These are the activations of a small neural network, seen along a few directions. Each row is one input.
In each table, some parts of the input vary, and every possible input appears once, in random order.
A made-up example of a description, with smaller parts first: one of 4 places along a line, together with either a single point or one of 11 places along a line or (one of 3 separate values, together with one of 8 places around a ring).
Shared parts are said once, and a part with two or three values counts as separate values.
In the rows, 128 means zero.

Other details of the inputs shift rows strongly along two fixed directions, in all tables alike. That doesn't count.

A family of inputs:
x1: [108  95 108 129  62 154 180 166 122 138 109]
x2: [ 87  81 135 108 115 134 203 162 145 112 140]
x3: [198 162  37 152 213 127  77  48 120 144 146]
x4: [146 164 193 143 125  74  93 136 153 124  83]
x5: [147  80  32 124 192 164 203  87  60 197 217]
x6: [ 85 121 141  99 102 131 213 152 130 154 148]
x7: [134 153 215 140 126 142  72 126 156 120 112]
x8: [129 150 211 119 152 126  80 132 150  84 111]
x9: [106 104 104  89 107 150 171 190 138 158 111]
x10: [ 59 122  59 105  91 159 151 159 163 113 124]
x11: [ 68  78 125 125  99 124 174 172 150 135 157]
x12: [148 157 183 131 114 102  83 132 128  70  82]
x13: [208 110  84 147 210 132  75  60  71 116 165]
x14: [ 65  81 121 112 110 151 157 182 144 140 154]
x15: [118 145 189 156 107  75  67 131 144  99 107]
x16: [212 113  88 168 184 148  66  54  77 151 165]
x17: [123 151 179 125 115 115  39 146 140 100 110]
x18: [139 165 204 122 153 114  77 147 165 132 103]
x19: [207 108  98 199 177 107  94  39  81 150 163]
x20: [100 132 109  98  75 135 199 163 102 145 117]
x21: [134 189 205 131 111  83 107 111 123 118  99]
x22: [ 82 129  74 110  81 186 172 142 163 126 108]
x23: [ 78 125  70  89 108 170 180 148 158  90 108]
x24: [158 173 176 134 115  90  79 147 142 118  75]
x25: [ 75 166  75  79  94 167 191 139 143 132 116]
x26: [ 97  96 129 112 116 122 200 177 159 160 132]
x27: [137 149 200 140 124  86  97 121 139  76  91]
x28: [160  84  11 114 171 165 191  90  45 190 199]
x29: [203 105 113 191 193 119  95  40  98 153 186]
x30: [129 154 172 147  97  91  53 142 133  93  99]
Each input here is: one of 5 separate values, together with either a single point or one of 5 places around a ring.
The inputs of x28 and x13 match in every part but the choice among 5 separate values. If x20 is changed in the same way as x28 into x13, which row does it become?
> x12
Which other rows does x15 become when the place on the ring of 5 takes its other values? List them by row number.
> x11, x14, x17, x30
Which other rows does x11 become when the choice among 5 separate values takes its other values? List them by row number.
> x2, x6, x26, x29
Which other rows agree with x1 in the choice among 5 separate values? List them by row number.
> x7, x16, x19, x22, x29

A family of inputs:
x31: [162 166 199 144 139  86  81 112 140 126 126]
x32: [141 148 210 129 120 107  85 141 139  97 102]
x33: [179 169 197 134 155 101  80 106 114 122 121]
x34: [117  81  83 137 118 129 199 141  92 152 149]
x35: [ 86  99 150 116  90 138 176 192 141 148 113]
x36: [ 92 133 223 100  72 118 118 189 164  94  79]
x37: [112  76  18 100 124 178 195 147  94 149 171]
x38: [167 152 187 158 144  86  68 103 138 113 130]
x39: [171  97 110 166 198 108  95  66  95 136 177]
x40: [191 123 113 164 193 113 103  77  85 174 167]
x41: [115 126  99 131 123 151 116 144 142 127 119]
x42: [176 151  68 146 173 118  91  55  78 140 152]
x43: [ 99 107 129 112 131 133 193 149 122 153 149]
x44: [150 143 157 149 138  99 113 108 104 135 127]
x45: [185 130  66 163 194 134  85  71 110 142 141]
x46: [ 87 181 191  71  71 137 114 179 164  96  71]
x47: [183 148  65 151 182 115 103  52  88 136 136]
x48: [ 96 144 156 115 108 158 139 126 153 114 118]
x49: [ 98  45  53 131 109 140 218 147  93 159 160]
x50: [184 149  71 140 178 117  91  60 101 146 168]
x51: [137 191 166 119 155 113  57  93 137 105 116]
x52: [103 118  71 128 106 147 156 140 124 118 123]
x53: [106  43  56 125 113 139 218 151 116 166 176]
x54: [154 148 118 130 143 138  85 116 128  98 121]
x55: [ 86 149 134 104 114 143 117 149 148 107 124]
x56: [152 183 159 130 148 117  61 105 147 121  86]
x57: [138 137 193 149 149  96  60 108 143  95 125]
x58: [125 161 136 122 113 123 116 137 171 106  97]
x59: [ 75 155 231 103  91 113 136 181 169 111  92]
x60: [202 110 110 158 190 114 105  79  77 138 166]
x61: [173 142  64 156 169 124  79  65  80 128 161]
x62: [ 65 168 184 101  86 138 110 178 188  78  80]
x63: [126  95 121 147 116 111 129 125 113 121 133]
x64: [116 148 125 122 119 142  88 142 137 127 120]
x65: [122 147 114 113 128 139 108 128 128 145 120]
x66: [ 92 121 135  93  75 178 180 161 145 121 110]
x67: [ 87 116 103 116  76 167 191 140 128 133 119]
x68: [189 133 107 166 180 100 116  65  70 155 163]
x69: [111  51  80 137 123 142 167 151 116 158 155]
x70: [ 86 152 228 110  79 117 123 193 168 130  80]
x71: [ 69  94 151 112 101 135 184 177 146 125 128]
x72: [159 191 157 126 140 102  74  97 156 109  98]
x73: [166 136 190 143 140 101  54 113 129  93 116]
x74: [101  57  85 124  99 132 193 160 134 145 158]
x75: [184 128  91 166 176 152  89  54 100 154 159]
x76: [124 152 152 125  97 144 128 120 157 121 120]
x77: [104  81 120 133 114 138 166 163 126 154 136]
x78: [114  83  26  90 127 171 223 143 108 154 140]
x79: [185 134  63 162 179 123  85  69 114 126 167]
x80: [119 179 170 124 138 122  83 124 169  86  87]
x81: [ 93 123  87  98 132 149 180 136 140 133 122]
x82: [108 117 183 131 105 117 106 161 150 129 104]
x83: [150 155 190 159 131  89  73 107 121 104 108]
x84: [149 132 157 142 130 101 122 128 132 130 136]
x85: [ 98 155 230  95  78 119 133 190 158 109  82]
x86: [115 111 145 131 140 122 152 138 124 130 142]
x87: [ 93 123 110  90  92 159 176 178 156 109  91]
x88: [103 109 128 108  97 126 205 168 136 160 142]
x89: [ 98  82  21 106 108 163 202 151 118 157 176]
x90: [112 103  41 126 121 150 188 130 116 135 125]
What is each input in this table made of?
> one of 5 separate values, together with either a single point or one of 5 places around a ring or one of 6 places along a line
The inputs of x43 and x33 match in every part but the choice among 5 separate values. If x55 is changed in the same way as x43 into x33, which row does it become?
> x37
Which other rows agree with x61 in the choice among 5 separate values? List them by row number.
> x34, x42, x44, x47, x49, x52, x63, x67, x68, x83, x90
Which other rows does x89 become when the place on the ring of 5 takes its other values? List them by row number.
> x50, x58, x72, x79
Which other rows does x39 become when the place on the line of 6 takes its other values? List them by row number.
> x43, x57, x59, x71, x86
Which other rows does x48 become when the choice among 5 separate values takes its other values? List them by row number.
> x66, x67, x75, x76
